These are the activations of a small neural network, seen along a few directions. Each row is one input.
In each table, some parts of the input vary, and every possible input appears once, in random order.
A made-up example of a description, with smaller parts first: values(3) and (point or line(11) or (line(4) and ring(8))).
Shared parts are said once, and a part with two or three values counts as separate values.

Other details of the inputs shift rows strongly along two fixed directions, in all tables alike. That doesn't count.

Table:
R1: [ 52  27  73 -93 -12 -24  20 -43 -30  10 -21  21]
R2: [ 29  12  57 -94 -26 -30  28 -55 -18  18 -38  15]
R3: [ 20   3  43 -88 -12 -28  21 -61 -26  17 -46  13]
R4: [ 20 -29   2  37  10  36  -6  57 -20  88 -42  72]
R5: [-29 -16 -60  51  12 -10 -32  35  25 -22  67   3]
R6: [ 51  37  76 -82  -5 -16  17 -47 -28   9 -32  13]
R7: [-17  32 -18 -23  27  -4 -17 -39  11 -81  25 -77]
R8: [-32 -17 -46  68   4  -3  -6  40  29 -20  53 -33]
R9: [ 37  27  58 -79 -20   5  37 -52 -14   9 -68 -28]
R10: [ 24  19  38 -70  -6   6  21 -51 -22   5 -82 -33]
R11: [-33 -21 -60  56  25  -4 -36  35   8 -22  57 -11]
R12: [ 31  33  81 -71 -36  -4  27 -63 -14 -12 -34  32]
R13: [-21  32 -23 -22  27  -6 -24 -38   8 -81  20 -78]
R14: [-29  -8 -48  66  27   5 -29  36  21 -24  54 -21]
R15: [ 18 -21  -3  54 -11  59  21  63   3  80 -77  32]
R16: [-12  17 -14 -39   3 -44 -19 -36  14 -64  69 -32]
R17: [ 35   8  14  54 -10  60  12  72  -1  72 -47  63]
R18: [ 29 -19  16  53 -18  29  23  68  -4  82 -39  60]
R19: [-52 -15 -45  76   2  14 -20  15  25 -40  48   2]
R20: [-31  -4 -21 -32  10 -43  -6 -46  -2 -65  44 -62]
R21: [ 15 -24  -9  56  -6  60  16  64  -2  81 -82  33]
R22: [ 23   0  52 -87  -5 -21  27 -60 -34  17 -49  -3]
R23: [-34 -18 -69  52  18 -12 -42  31  15 -22  58   3]
R24: [ 24 -25   7  41 -32  17  20  71   1  82 -28  87]
R25: [-14  35 -12 -24  21  -4 -12 -39  15 -80  29 -76]
R26: [-22   6 -10 -24  10 -35   1 -45  10 -62  38 -72]
R27: [ 46  32  61 -75 -28   0  44 -46 -15   4 -56 -15]
R28: [-32 -10 -53  66  33   5 -33  33  16 -24  49 -21]
R29: [  4 -15  22  59 -26  51   9  46   3  67 -40  83]
R30: [ -8   9   0 -32 -11 -47  13 -29  10 -70  66 -48]
R31: [ 12 -38   5  40 -10  29  18  57 -10  88 -45  58]
R32: [-15  10 -11 -35  18 -35 -16 -39   3 -64  59 -48]
R33: [  4 -37 -13  41 -11  22   3  53 -13  91 -53  77]
R34: [-27   0 -21 -34  -3 -48  -1 -44  15 -63  52 -45]
R35: [-22  18 -17 -24  31 -30 -30 -46  -2 -68  40 -61]
R36: [  6  19  57 -65 -14  -2   9 -78 -28  -1 -54  22]
R37: [-31 -19 -65  51  18 -10 -36  32  20 -22  63   4]
R38: [-42 -24 -59  69  17  -3 -20  31  16 -20  36 -35]
R39: [ 36 -13  10  33 -19  20   0  69  -4  80 -19  95]
R40: [-39 -25 -56  69  17  -2 -14  32  20 -21  41 -35]
R41: [ 42  22  69 -98  -5 -18  14 -52 -31  17 -31  11]
R42: [ 26   3  10  51  -1  66   5  67   0  77 -60  50]
R43: [-25  -2 -42  65  20   4 -26  42  24 -24  62 -19]
R44: [ 32   9  66 -92 -18 -23  34 -53 -26  19 -40  -1]
R45: [-49 -12 -40  76  -4  14 -16  18  30 -40  53   1]
Description of these inputs: line(5) and (point or (values(2) and line(4))).
Question: Changing only the line(5) part turns R36 into R29. The same change can be made to R13. Which row results?
Answer: R42
Question: Change only the line(5) part in R24. List by row number the other rows that result.
Answer: R2, R3, R33, R34
Question: List by row number the other rows that have the line(5) part in common with R18.
Answer: R1, R6, R12, R17, R24, R27, R30, R39
Question: A walk changes only the line(4) part. It starts at R37 and steps to R4. List the rest of the walk in order.
Answer: R28, R7
Question: Change only the line(5) part in R38. List by row number the other rows that result.
Answer: R8, R18, R26, R40

Table:
R46: [-23  -6 -13 -55 -17 -61   9 -61  10 -71  58 -41]
R47: [ 39   6  51  11 -28  18  25  32 -11  67 -45  59]
R48: [  6 -24  35  -8  10  42   7  12 -11  89 -59  43]
R49: [-13   0   0 -49   0 -72   2 -57   0 -67  69 -49]
R50: [ 24 -27  20   4  -9  15  19  20 -31  71 -72  37]
R51: [-15  -3 -54  69  20  35 -23  58  19 -10  25 -22]
R52: [ 29  10  14   5   6  53   5  20 -11  66 -88  29]
R53: [  36   15   61 -118   11  -39   14  -72  -42   13  -38   -7]
R54: [-29 -29 -62  59  19   4 -23  53   8   0  24 -16]
R55: [-40 -18 -54  86   0   8 -17  35  13 -11  11  -2]
R56: [-23 -24 -46  53 -25   5  15  44  39 -13  44  -4]
R57: [-24 -14 -49  75  12  14 -30  47   6 -16  29  11]
R58: [-25  25 -19 -26  12 -28 -24 -64   2 -85  19 -53]
R59: [ 35  -4  40   0  -9   6  -1  23 -25  69 -35  92]
R60: [-27   3 -49  87  11  40 -18  44  28 -22  10 -11]
R61: [ -9  36   0 -27  10 -11  -9 -45   7 -93  35 -69]
R62: [  0  36  -5 -42  23 -23 -13 -43   8 -75  51 -72]
R63: [  29   31   42 -108    8  -16   -2  -89  -35    0  -75  -15]
R64: [-30  10 -32 -42  19 -39 -16 -57   4 -69  15 -78]
R65: [ 31 -13  30  10 -12  37  33  28 -18  65 -77  18]
R66: [  54   45   72 -112   -5  -20   12  -66  -20    3  -34   -8]
R67: [-22 -20 -27  66  -6 -20 -13  44   9  -2  60  30]
R68: [-30 -34 -58  39  -5 -10 -15  43  24   5  46  18]
R69: [-10  35  -1 -46 -17 -24   0 -50  27 -91  54 -36]
R70: [ 21 -10  22  15 -11  40  32  17  -9  66 -92  16]
R71: [-38 -33 -65  79   5   3 -10  34  17  -6   7 -21]
R72: [  25   19   68 -111  -37  -42   27  -82  -28   -5  -30   27]
R73: [ 33  -5  36   4   3  17   0  21 -32  66 -44  81]
R74: [-25 -21 -33  73   6  -8 -12  44   3  -5  52  19]
R75: [-17  27   4 -44 -30 -36  16 -51  24 -87  56 -45]
R76: [ 46  14  48   6 -16  28  10  31  -9  61 -46  67]
R77: [-16 -18 -36  72   6  10   7  50  21  -9  39 -26]
R78: [-31 -20 -44  78   1   4 -15  46   4 -12  30   1]
R79: [ 25  -8  27 -12 -26  15   5  13 -15  59 -44  96]
R80: [-34  18  13 -34  19 -11 -19 -72  13 -78  54 -45]
R81: [-33 -12 -63  71  17  29 -11  51  29  -7   6 -37]
R82: [ 36 -10  23  -8  13  16  -5  24 -32  81 -46  69]
R83: [  38   14   64 -122   -2  -51   12  -70  -35   16  -27    4]
R84: [-49 -25 -21  77   6  26 -12  27  24  -3  44   5]
R85: [-24 -36 -43  65  12 -13  -5  42   5   0  48   0]
R86: [  5 -32  43   5  -2  39  23   4 -11  83 -58  43]
R87: [  48   25   79 -103  -23  -32   40  -68  -20    4  -37  -18]
R88: [ -6  19  -6 -56  17 -58 -26 -53   0 -64  70 -35]
R89: [ -4  25  -1 -53   5 -45  -3 -40  18 -68  57 -74]
R90: [ 38  -4  31  -5   4  32  18  37 -16  78 -61  31]
R91: [ 43  13  44  10  -3  40  12  28 -17  58 -55  56]
R92: [-15  17 -15 -61 -11 -35   6 -44  28 -74  52 -62]
R93: [-22 -17 -62  63  23  13 -35  50   6  -3  28  -2]
R94: [ 13 -12  35  -5  14  50  -5   7 -12  84 -54  56]
R95: [ 27 -13  14 -23 -15  14  -1  16 -14  75 -45  84]
R96: [ 36  39  80 -91 -16  -6  33 -72 -33 -14 -60 -26]
R97: [-17  -3 -26  81   1  15  -1  53  18 -14  42  -7]
R98: [-23 -14 -54  64  17  25 -11  61  21  -8  21 -36]
R99: [-35  -4 -44  91  -1  30  -3  43  27 -18  11 -21]
R100: [ -9  30 -15 -57  -7 -25  -6 -48  27 -77  55 -50]
Question: Changing only one part turns R75 into R56. The same change can be made to R55. Which row results?
Answer: R71
Question: Describe the family of inputs behind these rows.
Answer: ring(5) and (point or (values(2) and line(5)))
Question: List by row number the other rows that have the ring(5) part in common with R92.
Answer: R48, R53, R54, R64, R68, R81, R83, R89, R90, R98

Table:
R101: [  9   0  22 -30   8  -1   6 -23 -17  15 -30  -6]
R102: [ -1 -19  -9  19  -3   8  -4  20  -6  41 -22  44]
R103: [ 12   4   8  -5  -6  18  10   5  -2  20 -36   3]
R104: [ 10   0   6  -5  -9  16  13   5  -2  19 -38   4]
R105: [-19  -6 -27  14  10  -8 -20   3   7 -18  29  -1]
R106: [ 20  14  12  -2   1  20   4   8  -4  18 -33   3]
R107: [-16  -3 -19  50  -3  13  -5  28  19 -15  32   2]
R108: [ 23   3  18 -10  -4  -1   7  13  -9  25  -6  24]
R109: [  8  -3   8 -12   3   4  -8  -1 -12  25 -19  30]
R110: [ -8   9 -22  17   6   7  -6   8  15 -25  14 -30]
R111: [-11 -11 -20  13  -8 -20   0  11  12 -16  37  -8]
R112: [  3 -13   8  -4   3   6   7  -3 -14  29 -32   6]
R113: [-16  -3 -26  14  12  -7 -23   4   5 -19  31  -2]
R114: [-18  -5 -20  50  -5  12  -4  27  19 -14  31   2]
R115: [ 10  -2  14  -4  12  10  -1   3 -15  27 -28   5]
R116: [-27 -26 -39  50   9   4  -8  26   8  -1  16 -12]
R117: [-11   8  -5  20  -2   2  -3   2  14 -31  32 -11]
R118: [ 16  -3  23 -34 -17 -19  16 -14  -9  15 -13  13]
R119: [  4  -7  11  30 -15  22  11  25   2  32 -19  36]
R120: [-13   1 -24  14  14  -6 -25   6   3 -21  31  -2]
R121: [ 16 -10   5  17  -6   9   6  37  -3  41  -6  37]
R122: [-14   3 -10  -6  18 -12 -10 -17   0 -29  19 -38]
R123: [-14  -1 -25  14  13  -6 -24   5   4 -20  31  -2]
R124: [-17   0 -17 -11   8 -19 -16 -20   3 -30  28 -12]
R125: [-10  -9 -19  12  -6 -18  -1  11  13 -16  38  -8]
R126: [  5 -10  10  -4   6   8   4  -1 -13  29 -30   6]
R127: [-11   7  -8  -5  21 -12 -12 -15  -2 -31  20 -38]
R128: [ 17  14  20 -31  -4   9  11 -17  -6   6 -36  -9]
R129: [ 14 -14   3  17  -9   7   7  35  -1  42  -8  37]
R130: [ -7  12  -4  21   1   3  -5   3  12 -33  32 -11]
R131: [-13   6 -16  -8  -3  -7   4 -16  10 -38   8 -39]
R132: [ 18  16  21 -30  -3  10  10 -17  -6   6 -35  -9]
R133: [-10  19  10 -78   4 -47  -6 -81  -7 -64  24 -42]
R134: [  29   43   71 -103   -9  -24   19  -89  -19  -40  -19  -25]
R135: [ -9  -7 -18  12  -4 -17  -1  12  12 -16  39  -8]
R136: [  0 -21  -3  25   5  18   3  24  -9  44 -30  19]
R137: [ 18  12  11  -3   0  20   5   7  -3  19 -34   3]
R138: [ 21   1  17 -11  -5  -1   8  12  -8  25  -7  24]
R139: [  5   0  22   1 -19   8  16  -2  -3  17 -22  22]
R140: [ 14  10  18 -31  -7   7  14 -18  -6   6 -38  -8]
R141: [-22 -17 -34  48  17   9 -14  30   9   0  20 -13]
R142: [  4  -8   5 -11   0   0  -4  -4 -10  26 -21  30]
R143: [  6   1  23   0 -17  10  15  -1  -3  17 -20  22]
R144: [ -7  -4 -17  11  -1 -15  -3  13  11 -17  41  -8]
R145: [ -9  19  13 -29  -7 -19   6 -43   8 -54  28 -33]
Question: Changing only one part turns R122 into R127. The same change can be made to R117. Which row results?
Answer: R130
Question: Describe the family of inputs behind these rows.
Answer: ring(5) and line(9)
Question: Change only the ring(5) part in R111. List by row number the other rows that result.
Answer: R104, R112, R133, R143
Question: Change only the ring(5) part in R114. List by row number the other rows that result.
Answer: R101, R105, R128, R129
